A small network was shown many inputs. Here are its activations along a few directions, one row for each input.
Each table varies a few parts of the input and shows all the possible inputs, shuffled.
A made-up example of a description, with smaller parts first: one of 2 separate values, together with either a single point or one of 9 places along a line or (one of 5 places around a ring, together with one of 6 places along a line).
Shared parts are said once, and a part with two or three values counts as separate values.

Other details of the inputs shift rows strongly along two fixed directions, in all tables alike. That doesn't count.

Rows:
R1: [-23 -13 -11 -54 -21 -58  52 -43   8 -19 -19]
R2: [ 53 -34  -7  42  -2   5 -53 -27 -22  85 -39]
R3: [ 68 -33  -1  51  37  52 -12  33  45  36  13]
R4: [-24 -18  -2 -29  10 -23   8 -16  50 -18  27]
R5: [  5   6   7  20  -7   1   0 -13 -45 -19 -29]
R6: [ -9 -21  -1  21   8 -23  -5 -35   2  20  -2]
R7: [ 49 -35  22 103  20  -3 -72 -28 -81  60 -28]
R8: [-51  35   2 -67 -34 -39   3   6 -49  -5  -6]
R9: [ 52  -7   7  63  19  15 -14  19 -46  43  -3]
R10: [-25  47  -5 -38   0  63 -22  52  46 -49  30]
R11: [-63  18  15 -34 -12 -53  10  -6 -48 -29  11]
R12: [ 11 -25 -13 -16 -10 -80  52 -38 -30  62  -7]
R13: [-13  -4  16 -11 -25 -54  13 -24 -92  -4 -43]
R14: [ 62 -42   6  49  26  61 -33   7  44  -3 -23]
R15: [45  3 -2 50 25 67 -4 44 46  4 26]
R16: [-35  27   0   3  14  49  -4  22  72 -62  43]
R17: [-23  44 -14 -29  -9  64 -11  35  72 -39  27]
R18: [-40  29 -11 -18 -33 -30  53 -40 -20 -32 -24]
R19: [-33  25   5 -42 -12 -49  50  22 -51  -5  13]
R20: [ -5   1 -15 -65   3  37 -12  31  99 -25  32]
Description of these inputs: one of 4 separate values, together with one of 5 places along a line.
- The inputs of R12 and R4 match in every part but the choice among 4 separate values. If R9 is changed in the same way as R12 into R4, which row does it become? => R7
- Which other rows does R13 become when the choice among 4 separate values takes its other values? List them by row number. => R8, R11, R19
- Start at R13 and move only the place on the line of 5, one step at a time. The first step leads to R5. Which rows follow, in order? => R18, R14, R1
- Start at R20 and move only the place on the line of 5, one step at a time. The first step leads to R2. Which rows follow, in order? => R17, R10, R8
